These are the activations of a small neural network, seen along a few directions. Each row is one input.
Each table varies a few parts of the input and shows all the possible inputs, shuffled.
Descriptions start from the smaller parts, as in this example, which fits no table here: line(6) and (point or ring(11) or (values(3) and ring(8))).
Shared parts are said once, and a part with two or three values counts as separate values.

Other details of the inputs shift rows strongly along three fixed directions, in all tables alike. That doesn't count.

Table:
row 1: [-4.66 +2.67 -2.49 +1.94 -4.29 +3.50 -5.63 +6.99 +4.22 +1.67 +2.47]
row 2: [-5.23 +5.87 +1.64 -0.90 -0.75 +7.52 -4.49 +4.38 -1.61 -3.26 -0.80]
row 3: [+2.37 -4.73 -0.98 +0.99 -2.19 -3.59 +0.10 -2.11 +0.68 +5.54 -1.70]
row 4: [+0.16 -4.22 -2.35 +2.46 -1.22 -4.12 -0.36 -2.45 +1.81 +4.45 -2.05]
row 5: [+0.21 -1.51 -7.56 +5.05 +3.63 -0.44 -3.64 +3.40 -6.17 +2.40 +0.36]
row 6: [-4.18 +1.03 +0.41 +0.87 -1.86 +3.99 -3.62 +4.43 -1.35 +1.55 -2.19]
row 7: [+2.85 +0.32 -0.89 +2.51 +4.48 -0.32 +1.96 -0.89 -1.97 -0.67 -0.24]
row 8: [+0.66 -3.81 -2.34 +1.52 -1.10 -5.46 -1.11 -2.84 +1.81 +4.32 -1.69]
row 9: [-4.08 +1.55 +4.66 -4.19 -7.11 +2.28 -2.88 +1.31 +2.99 +1.28 -2.36]
row 10: [-0.14 -3.03 -1.27 +1.56 -3.36 -2.37 -0.72 -2.79 +2.15 +4.49 -1.74]
row 11: [+4.60 -2.18 +0.30 +0.71 +2.83 -3.10 +3.11 -3.31 +0.57 +1.16 -1.16]
row 12: [-4.03 +2.17 +0.17 +0.88 -0.86 +3.44 -5.22 +3.56 -0.58 +0.87 -2.14]
row 13: [+3.06 +1.93 -0.20 +0.74 +4.03 +2.10 +2.65 +0.90 -4.31 -3.33 +0.85]
row 14: [-0.98 -2.05 -5.49 +3.97 +3.16 +0.59 -4.56 +3.77 -4.02 +3.08 +3.67]
row 15: [+2.63 -4.05 +0.56 -1.13 -0.25 -2.84 +2.80 -3.10 +1.96 +1.98 +3.13]
row 16: [+0.80 -4.83 -2.53 +1.38 -2.55 -4.02 +0.31 -2.06 +0.55 +4.73 -1.47]
row 17: [+1.41 +2.38 -1.89 +1.11 +5.65 +3.42 +1.75 +1.04 -3.81 -5.41 +0.69]
row 18: [+2.13 +1.93 +0.98 -2.57 +1.96 -0.41 +2.74 -2.16 +0.15 -4.01 +0.14]
row 19: [+2.20 +2.18 -0.02 +0.55 +3.94 +0.85 +3.91 +0.33 -3.36 -3.57 +0.89]
row 20: [+2.53 +1.22 -0.94 -0.15 +4.32 -0.90 +2.36 +0.60 -3.53 -4.19 +0.98]
row 21: [+0.76 -4.52 -2.38 +1.65 -1.46 -5.71 -1.52 -2.80 +1.78 +4.00 -1.87]
row 22: [+3.92 +1.61 -0.46 +1.04 +5.60 +1.93 +2.08 -0.13 -2.99 -2.78 +0.04]
row 23: [-0.54 -1.12 -3.18 +1.22 +0.20 -0.17 -2.13 +1.65 -2.93 +0.31 -0.20]
row 24: [-4.32 +3.85 +3.06 -3.12 -4.73 +3.79 -1.58 +1.88 +0.65 -1.99 -0.59]
row 25: [+3.78 -5.12 -1.05 -0.19 -1.45 -8.54 +2.80 -4.98 +1.75 +3.79 -0.60]
row 26: [-0.65 +2.35 +7.50 -6.23 -1.55 +0.63 +2.84 -2.63 +5.82 -4.38 +2.80]
row 27: [+0.71 +4.20 +5.05 -3.83 +0.41 +1.33 +2.31 -1.40 +1.57 -4.63 -0.48]
row 28: [-0.90 +3.17 +3.74 -2.92 +3.07 +4.23 +2.94 +2.08 -0.25 -5.15 +3.93]
row 29: [-2.45 -2.08 +1.62 -1.21 -2.94 +1.04 -1.39 -1.03 +4.22 +2.24 +1.68]
row 30: [+3.51 -0.67 +2.38 -1.35 +0.29 -3.43 +5.36 -5.15 +2.45 -0.92 -0.55]
row 31: [+1.01 -0.94 -1.07 +2.66 +1.47 -0.39 +0.10 +1.03 -2.55 +1.48 -0.52]
row 32: [-0.33 -2.49 -7.67 +6.72 +4.62 -0.63 -2.52 +3.65 -6.13 +2.99 -0.28]
row 33: [-4.07 +0.51 +2.27 -2.29 -7.38 +0.29 -2.80 -1.48 +4.48 +2.46 -2.19]
row 34: [+0.85 +4.78 +5.41 -4.98 -0.09 +3.20 +1.65 -0.91 +1.32 -5.51 -0.55]
row 35: [+2.67 -1.43 +2.03 -2.54 +0.66 -2.60 +1.90 -3.77 +3.26 -0.37 +3.34]
row 36: [+2.37 -2.59 -0.13 +0.98 -1.37 -2.69 +0.81 -3.46 +1.76 +3.55 -1.46]
row 37: [+1.52 +3.71 -0.29 +0.38 +4.13 +3.58 +3.21 +1.41 -4.71 -5.11 +1.54]
row 38: [-4.87 +2.67 -3.33 +3.88 -2.24 +5.77 -5.11 +8.30 +2.25 +0.97 +2.41]
row 39: [-4.63 -2.33 +2.61 -1.83 -7.08 -0.80 -0.96 -0.25 +3.67 +2.26 -2.67]
row 40: [+3.92 -0.09 -0.10 -1.53 +2.62 -2.30 +3.00 -3.20 -0.29 -3.22 +0.37]
row 41: [-4.06 +2.04 +2.04 -2.56 -3.15 +3.62 -0.60 +0.39 +2.39 -1.38 -1.82]
row 42: [-3.91 -0.17 +3.91 -2.39 -7.53 -0.69 -2.42 +0.13 +3.53 +3.12 -2.34]
row 43: [+1.11 +1.80 +1.24 -1.10 +3.32 +1.13 +3.38 -0.59 -0.37 -5.11 -0.28]
row 44: [-1.49 -2.00 +1.57 -2.25 -4.85 -0.87 +0.96 -1.36 +2.28 +0.91 -1.67]
row 45: [+2.47 +2.92 -0.08 -0.24 +3.82 -0.12 +2.79 +0.19 -3.57 -3.97 +1.34]
row 46: [+1.07 -1.96 -2.77 +2.80 +1.25 -2.00 -2.87 +1.67 -2.88 +3.54 -1.00]
row 47: [+2.84 -1.03 +0.96 -0.42 +4.28 -1.21 +3.57 -2.33 +1.37 -1.26 +3.46]
row 48: [-5.43 +2.98 -0.92 +1.28 -1.73 +3.52 -4.80 +3.28 -0.55 +0.34 -1.45]
row 49: [+2.10 -0.49 +4.06 -4.02 +0.31 -2.71 +3.81 -2.78 +2.78 -1.74 +3.68]
row 50: [+0.72 -0.44 -5.80 +5.10 +3.03 +0.70 -4.30 +3.60 -6.28 +2.50 +0.28]
Each input here is: values(2) and (point or (line(4) and (point or line(5)))).
The inputs of row 29 and row 35 match in every part but the values(2) part. If row 19 is changed in the same way as row 29 into row 35, which row does it become? -> row 45
The inputs of row 44 and row 23 match in every part but the values(2) part. If row 6 is changed in the same way as row 44 into row 23, which row does it become? -> row 46
Change only the line(5) part in row 11. List by row number the other rows that result. -> row 4, row 7, row 30, row 43
Change only the values(2) part in row 33. List by row number the other rows that result. -> row 10
Change only the values(2) part in row 17. List by row number the other rows that result. -> row 40

Table:
row 51: [+0.47 +3.01 +1.77 -2.64 -3.39 -0.01 +2.71 +0.00 +0.80 -3.16 -1.28]
row 52: [+4.48 -4.29 -3.66 +2.18 +2.62 -6.27 +0.69 -4.37 -1.78 +2.05 -1.24]
row 53: [-2.33 +3.66 +2.28 -1.15 -1.22 +4.29 -1.24 +2.08 +0.42 -1.84 -1.40]
row 54: [-2.97 +1.91 +0.66 -1.05 +0.55 +4.26 -0.65 +1.97 -3.22 -2.29 -0.04]
row 55: [-3.60 +1.03 +2.71 -2.97 -2.55 +3.48 -0.12 +0.54 -0.78 -1.71 -1.96]
row 56: [+1.30 -1.62 +1.84 -2.39 +0.92 -1.38 +4.16 -1.99 +1.21 -1.30 +3.14]
row 57: [-0.49 +1.04 -1.62 +3.01 +2.51 +2.90 -1.46 +3.03 -2.42 +0.17 +1.11]
row 58: [+2.97 +1.16 +0.36 -0.90 +3.30 -1.53 +2.44 -2.60 -1.94 -3.31 +0.68]
row 59: [+2.66 -1.69 +0.92 -0.11 -2.09 -4.19 +1.70 -5.11 +3.79 +1.84 -1.37]
row 60: [-3.87 -3.00 +1.40 -1.38 -7.42 -1.99 -3.97 -1.57 +4.68 +4.43 -0.98]
row 61: [+5.61 -2.39 -3.83 +1.81 +0.80 -5.99 +3.27 -2.10 -1.87 +0.66 -1.87]
row 62: [+1.91 -0.32 +4.42 -3.53 -0.10 -2.29 +4.58 -3.36 +0.20 -2.79 -1.38]
row 63: [+1.79 +0.54 -1.66 +0.46 +3.50 -0.62 -0.46 +0.42 -2.75 -0.77 +2.12]
row 64: [-0.72 +2.56 +0.26 +0.62 +0.92 +3.89 -2.06 +2.98 -0.80 -1.20 +0.85]
row 65: [-3.25 +2.10 +2.29 -0.86 -0.83 +3.56 +0.05 +2.89 +2.62 -2.06 +1.24]
row 66: [+3.84 +1.52 +2.28 -2.78 -1.76 -2.39 +4.95 -1.76 +1.42 -3.18 +1.05]
row 67: [+0.00 -2.15 -4.61 +4.86 +1.25 -0.61 -3.54 +1.42 -2.43 +4.12 -2.90]
row 68: [-2.53 +1.69 -0.06 -0.77 +0.84 +1.82 -1.58 +2.58 +0.24 -1.12 +2.34]
row 69: [+1.57 -2.80 -2.30 +3.97 +1.20 -2.57 -0.05 -0.89 -1.34 +3.61 -1.43]
row 70: [-2.16 +3.73 +2.08 -1.35 -0.90 +3.72 -1.83 +1.92 +1.86 -1.66 +0.27]
row 71: [+2.06 +0.12 +4.62 -3.20 +0.34 -0.90 +3.88 -2.06 +0.14 -2.90 +2.03]
row 72: [-2.49 +2.71 -0.78 +0.20 +1.21 +1.84 -2.39 +2.00 -2.85 -0.41 -0.19]
row 73: [-2.37 +2.87 -0.07 -0.28 +1.34 +2.58 -1.76 +1.98 -3.10 -1.79 -1.45]
row 74: [+2.45 -0.04 +2.43 -2.37 +0.79 -0.24 +5.07 -2.40 +3.45 -2.07 +2.59]
row 75: [+2.61 -1.50 +2.32 -2.98 +0.72 -1.10 +3.73 -2.68 -0.44 -1.66 +2.23]
row 76: [+5.31 +0.00 -2.68 +2.35 +5.66 -1.49 +1.55 -1.69 -1.22 -1.78 +1.97]
row 77: [+2.07 +0.05 -2.01 +1.33 +4.07 +0.12 -0.78 +1.73 -4.20 -0.62 +2.39]
row 78: [+2.28 -3.11 -4.82 +4.42 +2.96 -3.06 -1.43 +0.33 +0.83 +3.68 +1.65]
row 79: [-1.72 +0.92 -3.79 +2.21 +3.90 +1.73 -2.55 +3.12 -2.34 -1.15 +2.75]
row 80: [-1.70 -2.35 -2.33 +0.63 -6.05 -2.65 -1.87 +1.83 +3.27 +4.06 +0.11]
row 81: [+1.57 -0.25 -2.33 +0.48 +3.99 +0.15 +0.26 +1.83 -2.23 -0.63 +3.18]
row 82: [+3.86 -0.48 +1.34 -0.74 +2.32 -0.02 +4.30 -2.49 +0.32 -1.53 +1.94]
row 83: [-0.30 -1.61 -5.77 +5.24 +1.32 -0.21 -4.41 +0.83 -1.93 +3.29 -2.63]
row 84: [-2.70 +4.00 +1.52 -0.83 -0.86 +3.55 -1.72 +1.47 +0.86 -1.88 -1.49]
row 85: [-3.27 -3.75 +1.39 -1.49 -6.78 -2.07 -3.73 -0.93 +2.37 +5.50 -4.10]
row 86: [-2.66 +2.70 +0.63 -0.31 -0.61 +3.41 -2.02 +2.12 +3.17 -2.88 +1.41]
row 87: [-0.55 -1.65 -4.50 +4.70 +1.15 -1.29 -3.54 +0.76 -1.47 +4.22 -3.01]
row 88: [-0.24 +1.08 +2.31 -1.86 -0.28 +2.65 +2.30 -0.87 +0.31 -1.74 -2.08]
row 89: [-3.17 -2.68 +0.26 +0.44 -4.25 -1.40 -2.49 -0.03 -0.19 +4.30 -1.84]
row 90: [-0.85 -3.63 +2.57 -0.46 -5.48 -3.59 +0.76 -3.38 +4.45 +4.86 -4.14]
row 91: [-2.76 -2.05 +1.82 -0.97 -6.28 -0.61 -2.83 +0.38 +6.42 +4.46 -0.31]
row 92: [-1.08 +1.54 -2.51 +2.01 +3.38 +2.36 -2.30 +3.14 -5.38 -0.44 +0.27]
row 93: [-3.18 +2.54 +1.91 -1.44 -1.90 +4.70 +0.13 +0.85 +0.52 -1.25 -1.23]
row 94: [+2.17 -1.11 +2.90 -2.12 +1.16 -2.51 +4.23 -1.88 +1.34 -2.14 +3.00]
The inputs of row 51 and row 66 match in every part but one. If row 84 is changed in the same way as row 51 into row 66, which row does it become? -> row 70
The inputs of row 58 and row 60 match in every part but one. If row 72 is changed in the same way as row 58 into row 60, which row does it become? -> row 63
Describe the family of inputs behind these rows. -> line(4) and (point or (values(2) and line(5)))
Change only the line(4) part in row 77. List by row number the other rows that result. -> row 81, row 85, row 92
Change only the line(4) part in row 55. List by row number the other rows that result. -> row 54, row 56, row 75
Change only the values(2) part in row 93. List by row number the other rows that result. -> row 54
